A small network was shown many inputs. Here are its activations along a few directions, one row for each input.
In each table, some parts of the input vary, and every possible input appears once, in random order.
Descriptions start from the smaller parts, as in this example, which fits no table here: ring(8) and (point or ring(11) or (values(3) and line(4))).
Shared parts are said once, and a part with two or three values counts as separate values.
In the rows, zero is written as 128.

Other details of the inputs shift rows strongly along three fixed directions, in all tables alike. That doesn't count.

A family of inputs:
row 1: [146 107  64 156 223 123 162 104 154 115 152 182  79 139]
row 2: [100 122 152 174 137 124 180 124 132 125 142  44 200 114]
row 3: [117 112 109 177 145 117  75  81 143 143 109 153  94 147]
row 4: [125  88 157 151 144 135 170 131 136 136 118  51 217 115]
row 5: [163 118 105  93 171 135 189 151 141  95 168 153 114 116]
row 6: [117 112 109 181 137 118  80  78 139 136 109 154  96 158]
row 7: [162 133 139  68 124 155 183 173 113 109 153 116 158 126]
row 8: [119 123 126 159 112 127  69  92 128 143 105 144 107 156]
row 9: [ 96 152 181 133  59 120  87 129 123 138 128  71 152 103]
row 10: [165 132 120  71 149 148 178 167 124 107 160 141 128 119]
row 11: [121 174 132  57  70 136 116 170  81 114 131 175  72 123]
row 12: [155 164 156  38  70 157  90 174 102 137 133 145 109 121]
row 13: [129  89 137 161 152 130 176 119 139 120 126  79 191 131]
row 14: [143 188 150  51  49 119 108 178 113 120 127 155 113 115]
row 15: [145 111 104 133 168 129 155 122 142 112 145 148 115 133]
row 16: [154 158 153  47  65 148  90 165 109 123 137 153 100 123]
row 17: [118 121 126 153 124 124  61  97 136 154 105 142 102 135]
row 18: [ 80 128 123 164 109 105  84 103 113 138  97 146  89 125]
row 19: [161 126 142  63 130 145 176 175 127 110 157 116 150 102]
row 20: [148 124  79 137 196 139 155 118 132 124 144 170  95 152]
row 21: [111 143 138 147  97  95 105 123 140 138 102 122 143 119]
row 22: [ 77 128 143 159  88 110  86 111 107 143  90 121 118 122]
row 23: [115 121 146 151  96 129  67 102 126 150  99 117 132 144]
row 24: [147 111  63 161 214 128 168 101 144 108 150 182  84 158]
row 25: [148 114  83 141 184 126 158 112 144 104 151 174  89 145]
row 26: [114 120 141 153 109 127  59 101 131 159  98 122 124 136]
row 27: [113 120 147 162 128 108 189 137 137 131 107  60 226 119]
row 28: [122 114 145 133 120 126  85 118 140 153 112 113 133 111]
row 29: [ 99 113 156 171 139 112 174 124 147 122 147  45 192  92]
row 30: [105 147  99 187 131  95  93  89 138 144  95 160 107 156]
row 31: [161 134 134  71 132 156 179 170 114 114 151 121 152 127]
row 32: [161 131 140  62 136 152 175 178 122 120 153 114 153 105]
row 33: [158 158 138  43  88 143  87 164 119 126 145 172  76 111]
row 34: [148 113  83 137 192 125 153 115 148 112 151 173  86 134]
row 35: [123 109 148 141 102 119  92 111 142 131 117 117 132 121]
row 36: [ 88 100 151 161 130 122 195 138 108 127 107  55 207 110]
row 37: [142 182 147  54  56 110 102 173 124 119 130 162 102 103]
row 38: [ 93 149 108 194 136 112  86  80 133 137 130 138  86 148]
row 39: [125 159  79 157 180 132 171 113 123 109 167 157  86 157]
row 40: [125 129 101  99 166 120 207 162 117  93 156 155 103 100]
row 41: [115 126 144 148 105 137  65 106 120 166  94 115 135 145]
row 42: [117 122 126 152 128 125  60  98 136 159 104 141 102 133]
row 43: [145 120 101 136 165 140 161 121 127 115 140 147 122 155]
row 44: [125  88 152 161 136 134 175 122 134 125 119  59 213 131]
row 45: [121 127 181 111  66 144  82 138 113 157  99  78 177 124]
Description of these inputs: line(5) and (values(3) or line(6)).
The inputs of row 8 and row 5 match in every part but the line(5) part. If row 23 is changed in the same way as row 8 into row 5, which row does it become? -> row 34
The inputs of row 38 and row 39 match in every part but the line(5) part. If row 10 is changed in the same way as row 38 into row 39, which row does it become? -> row 31
Change only the line(6) part in row 45. List by row number the other rows that result. -> row 7, row 31, row 41, row 43, row 44
Which other rows agree with row 21 in the line(5) part? List them by row number. -> row 3, row 9, row 15, row 17, row 18, row 19, row 25, row 42
Change only the values(3) part in row 37. List by row number the other rows that result. -> row 29, row 40

A family of inputs:
row 46: [ 88 140 131 197 108 106  73  82 134 148 104 115 121 144]
row 47: [143 131 106 120 154 143 131 123 124 133 137 156 102 143]
row 48: [150 145 123  86 101 145  80 132 120 126 136 177  69 140]
row 49: [103 119 170 146  82 132  83 118 117 160  92  79 173 131]
row 50: [ 95 145 124 168 119 117  91 100 123 142 119 129 104 137]
row 51: [142 114 144 103 139 136 148 152 134 122 140 101 157 105]
row 52: [136 149 185  80  29 140  40 142 120 151 107 111 135 120]
row 53: [127 110 135 133 141 132 177 141 120 114 129  93 173 126]
row 54: [120 122  93 172 176 111 164 108 142 121 127 141 127 138]
row 55: [135 160 113  86 106 130 121 145 111 111 139 184  70 132]
row 56: [120 136 142 119 118 129 170 147 120 110 149  98 150 113]
row 57: [131 138 127 137 105 132  72 104 127 148 112 149 105 152]
row 58: [127 124 139 109 128 123 163 154 128 123 135 105 154  98]
row 59: [108  74 155 184 143 118 125 101 150 138 107  61 192 114]
row 60: [151 138 110  98 140 145 114 135 126 129 142 166  86 135]
row 61: [137 130 149  83 115 130 147 161 129 124 141 116 139  96]
row 62: [144 113 143 107 126 146 161 143 123 122 138 104 160 123]
row 63: [138 105  98 165 190 120 145 106 154 121 136 137 127 136]
row 64: [133 124 109 123 148 121 133 124 137 118 140 162  91 124]
row 65: [134 142 109 105 125 122 127 136 123 113 140 172  81 124]
row 66: [ 96 122 129 188 110  99  67  85 142 152  92 125 123 133]
row 67: [126 128  98 146 167 129 148 122 121 124 128 145 116 146]
row 68: [141 131 146  87 107 147 153 157 110 118 138 116 149 129]
row 69: [141 129 139 109 125 139 164 149 123 124 134 106 168 132]
row 70: [129 143 143  89 108 131 156 163 115 121 134 117 143 106]
row 71: [127 120  94 169 179 121 160 111 133 120 126 136 133 153]
row 72: [133 122 103 145 166 113 143 115 149 123 136 152 109 128]
What do these inputs look like to the network? -> values(3) and (point or ring(8))
The inputs of row 54 and row 70 match in every part but the values(3) part. If row 71 is changed in the same way as row 54 into row 70, which row does it become? -> row 67
Which other rows agree with row 65 in the values(3) part? List them by row number. -> row 48, row 53, row 55, row 56, row 59, row 62, row 64, row 68
Change only the values(3) part in row 61. List by row number the other rows that result. -> row 64, row 72
